[[-1.83 -4.20 -3.88  4.74  3.98 -4.57 -1.78  1.57  3.78 -2.59  4.09 -3.94
  -4.16]
 [ 0.25 -2.43  2.36 -4.24 -3.58 -0.60 -3.27 -1.36 -3.06 -0.09  2.82  3.75
   2.58]
 [-2.19  2.43  0.64 -3.36  2.28  0.87 -3.13 -0.43  2.97 -3.68 -2.53 -0.16
  -4.60]
 [-3.90  3.42  0.42 -1.61 -3.59  0.19 -1.15 -3.50  1.38 -3.85  3.94 -0.53
  -4.07]
 [ 1.00 -0.23  4.17 -2.74  1.38  4.41  2.41  2.18  4.05 -3.13 -4.21 -1.61
   4.20]
 [-3.76  0.21  0.07  1.58  0.32  4.35 -2.03 -0.33  2.15 -1.91  0.66  3.45
   2.91]
 [-3.93  1.77  0.16  4.23  4.73 -1.50  1.03 -0.26 -3.29  2.59  2.56 -4.40
   2.21]
 [ 2.82 -3.76  0.22 -1.36 -0.23 -3.41 -0.03 -3.08  0.45  0.05  0.85 -4.59
   3.48]]
Which number is the entry just right of -2.19? 2.43
The entry just left of -2.59 is 3.78
The entry just left of 2.97: -0.43
Which number is the entry just right of 0.25? -2.43
The entry just right of 4.74: 3.98
Which number is the entry just left of the smallest entry? -0.16
The entry just left of -0.16: -2.53
Which number is the entry just left of 0.87? 2.28
Which number is the entry just right of -3.27? -1.36

grid = [ 5.26  0.89 -1.17 -1.58  0.96 -1.62  2.03  5.09 -1.52 -1.93  0.95]
Find the entry just right of the smallest entry.
Answer: 0.95
Find the entry just left of 0.96.
Answer: -1.58

Questions about the grid below. Indices start at 0.
1) What is the entry in row 0 and column 2?
2) What is the entry in row 0 and column 1?
3) What is the bottom-left entry?
4) What is the entry in row 0 and column 0?
5) What is the entry directly above the largest entry?
6) What is the entry in row 1 and column 2?
array([[-1.24, -2.63, -1.62,  2.27,  1.08, -2.90],
       [ 1.18,  1.66, -0.84, -0.25, -0.47,  4.53]])
1) -1.62
2) -2.63
3) 1.18
4) -1.24
5) -2.90
6) -0.84

M =
[[ 0.03 -1.45  1.43 -0.36 -0.80 -2.64  1.13 -0.72 -0.36  0.48 -1.03 -1.03
  -0.27]
 [-0.54  2.65 -1.14  0.39  1.65  3.99 -2.36  0.02  0.69 -3.71  1.49 -0.08
   1.18]
 [-0.06  0.89 -1.27  0.95  1.30  3.58 -1.32  0.09  0.77  1.03  1.26  2.21
   0.06]
 [-1.19  0.20 -0.72  0.68 -1.42  1.03  1.25 -1.21  0.25 -0.55 -0.01 -0.32
   2.53]
 [ 0.59  2.11  4.07 -1.62 -1.62 -3.07  1.77  2.10 -0.20 -3.65 -1.42 -3.11
  -0.87]
 [-0.02 -1.73  2.53 -1.61 -1.18 -2.92  0.27  0.15 -1.22 -2.50 -0.78 -2.34
   0.52]
 [ 2.13  0.03 -0.89  1.36  1.54 -2.09 -0.78 -0.08 -0.97 -1.12  1.12 -1.34
   0.13]
 [ 1.94  0.07  0.89  1.54 -1.62 -0.31 -2.36  1.37  1.19 -0.66 -1.42  2.35
   1.19]
 [ 2.05  2.59 -1.27  2.10  0.68 -1.23 -0.21 -0.32 -1.22 -1.48  1.23 -1.90
  -1.17]
 [-1.02 -2.80  4.23  1.22 -0.21 -3.07  1.82 -1.21  0.00  1.21 -0.36 -3.41
   0.53]
 [ 0.86 -0.33 -0.02 -1.74  1.10 -0.46  1.39  2.05  1.17  0.14  0.71  1.44
   2.35]
 [ 0.37  2.68  3.44 -1.74 -0.64  0.74 -0.41  2.15 -0.06 -3.71  0.25 -3.41
  -0.19]
 [-1.19 -2.80  1.36  2.14  0.95  0.69 -0.70  1.50 -1.17 -1.23  0.75  2.42
  -1.17]]
The entry just right of the largest entry: 1.22
Give the entry just left of the largest entry.
Answer: -2.80
Give the entry just right of -1.90.
Answer: -1.17
The entry just left of 1.65 is 0.39
Give the entry just left of 2.11.
Answer: 0.59
Give the entry just right of 2.21.
Answer: 0.06
The entry just left of 4.07 -> 2.11

Read these off the array that follows. Counting starts at 0.
1) Find the bottom-right entry.
2) Find the entry just right of the smallest entry.
3) Find the entry directly above -4.43.
4) Find the maximum.
5) Find the entry directly below the centre entry.
6) Find the entry in the top-right corner.
7) Find the entry in row 1 and column 0.
[[ 5.35 -2.32 -2.79  0.35 -1.86]
 [-2.77 -0.87  1.35 -3.28  2.17]
 [-3.74 -1.69 -1.42 -5.83  2.57]
 [ 3.77 -4.43 -2.06 -2.60  0.54]
 [-4.22  1.40  1.43 -3.19  2.62]]
1) 2.62
2) 2.57
3) -1.69
4) 5.35
5) -2.06
6) -1.86
7) -2.77

data = -11.6,-10.7,-11.3,-12.8,20.0,0.3,14.6,-11.1,17.1,2.9,-11.5,22.2
The third entry: -11.3
Give the 4th-last entry.
Answer: 17.1
The last entry is 22.2
Give the second entry from the right.
Answer: -11.5
Give the second entry from the left.
Answer: -10.7
The third entry from the right is 2.9
Give the entry just left of 0.3.
Answer: 20.0
Give the 1st entry.
Answer: -11.6
